Each row below holds a small network's activations on one input, seen along a few directions.
In each table, some parts of the input vary, and every possible input appears once, in random order.
Descriptions start from the smaller parts, as in this example, which fits no table here: one of 3 separate values, together with either a single point or one of 11 places along a line or (one of 4 places along a line, together with one of 8 places around a ring).
Shared parts are said once, and a part with two or three values counts as separate values.
In the rows, 128 means zero.

Other details of the inputs vary at random and push rows far along two fixed directions, the same in every table; ignore that.

A family of inputs:
x1: [103 130 117  42  89 128  94 105 175 143  41  99 135 146 104 121]
x2: [128 180 140 146 208 161  92 215 115 150 178 140  97  12 152 129]
x3: [140 100 116 152 167 113 131 103  49  99 105 155 117 151 111 171]
x4: [138 127 130  68  71  97  60 107 177 113  64  99 117 160  80 117]
x5: [178 135 142 167 147 129 128 187 135 116 167 148 137  90 139 116]
x6: [122 134 128 200 119 130 119  71  78 118 162 102 135 165 110 113]
x7: [ 87 186 189  82 147 151  67 188 230 161  86 136  57  11 178 134]
x8: [ 88 101 117 158 131 150 157 115  97 114 164  79 148 182 142  94]
x9: [126 125 129 198 108 134 114  70  63 127 156 108 138 167 117 109]
x10: [161 109  96 147 106 110 166 132 124 115 149 142 168 154 113 130]
x11: [152 139 153 168 126 110 164 186 121 143 153 149 119  87 157 134]
x12: [118 119 119  95 130 111  76  68 181  82  26 145  79 146 107 176]
x13: [140 184 153 186 169 135 116 246 118 136 140 115 120  25 162 119]
x14: [114 144 117  54  75 110  93 110 170 135  32  96 136 147 113 119]
x15: [ 91  96 122 156 122 156 149 118  85 123 155  83 149 179 151  90]
x16: [141 103 115 101 130 119 157  98 109 149 191 178 117 143 113 148]
x17: [ 93  89 142 157 111 144 182 104 116 128 171 107 125 188 167 110]
x18: [166 163 198 179 158 128 120 233 137 143 162 152  87  31 179 120]
x19: [124 109 102  98 146 132 151 116  97 135 171 133 166 143 100 133]
x20: [115 137 138  56  67  95 129  97 201 139  49 123 114 154 129 135]
x21: [142  95 137 153 155  99 167  88  80 101 121 182  93 158 124 185]
x22: [142 108  93 100 139 133 122 112  76 145 174 150 143 137  98 134]
x23: [149 106  84 107 145 136 142 102 123 129 189 168 146 141 103 140]
x24: [143 129 103 121 128 111 176 135  95 128 135 117 176 153 115 124]
x25: [142 108  98 116 140 138 187 124 135 129 149 145 177 153 119 128]
x26: [121 133 117  74  58 101  72 117 167 130  40  97 125 144 100 122]
x27: [117 174 133  86 112 129  96 155 227 127  49 113 118  86 150 122]
x28: [103 125 138  46  83 115 129  94 207 148  58 127 111 151 120 136]
x29: [ 99 180 159 167 105 149  39  93 207 117  78  97  75  90 147 110]
x30: [101  92 112 162 125 160 169 107 130 107 170 100 152 184 154 100]
x31: [132 116 103 110 143 130 176 131 100 136 142 121 173 152 106 125]
x32: [118 168 156 142 196 169 106 224 111 159 161 134 122  12 170 121]
x33: [128 122 152 199  98 122 147  57  93 129 172 134 113 170 131 123]
x34: [137 105 111 152 174 108 140  99  60  90 113 148 118 158 101 175]
x35: [171 136 150 159 140 126 110 196  88 132 154 131 136  90 133 110]
x36: [136 100  95 105 143 139 165 107 130 129 181 158 171 148 113 136]
Each input here is: one of 4 places along a line, together with either one of 3 separate values or one of 6 places along a line.
Q: Changing only the place on the line of 4 turns x15 into x30. The same change can be made to x14. Which row results?
A: x27
Q: A walk changes only the place on the line of 6. It starts at x22 and steps to x32. List the rest of the walk in order.
A: x1, x14, x26, x35
Q: Change only the choice among 3 separate values in x3. List by row number the other rows that result.
A: x9, x15
Q: Change only the place on the line of 4 in x23. List by row number the other rows that result.
A: x2, x16, x22
Q: Change only the place on the line of 6 in x28. List by row number the other rows that result.
A: x7, x11, x16, x18, x20
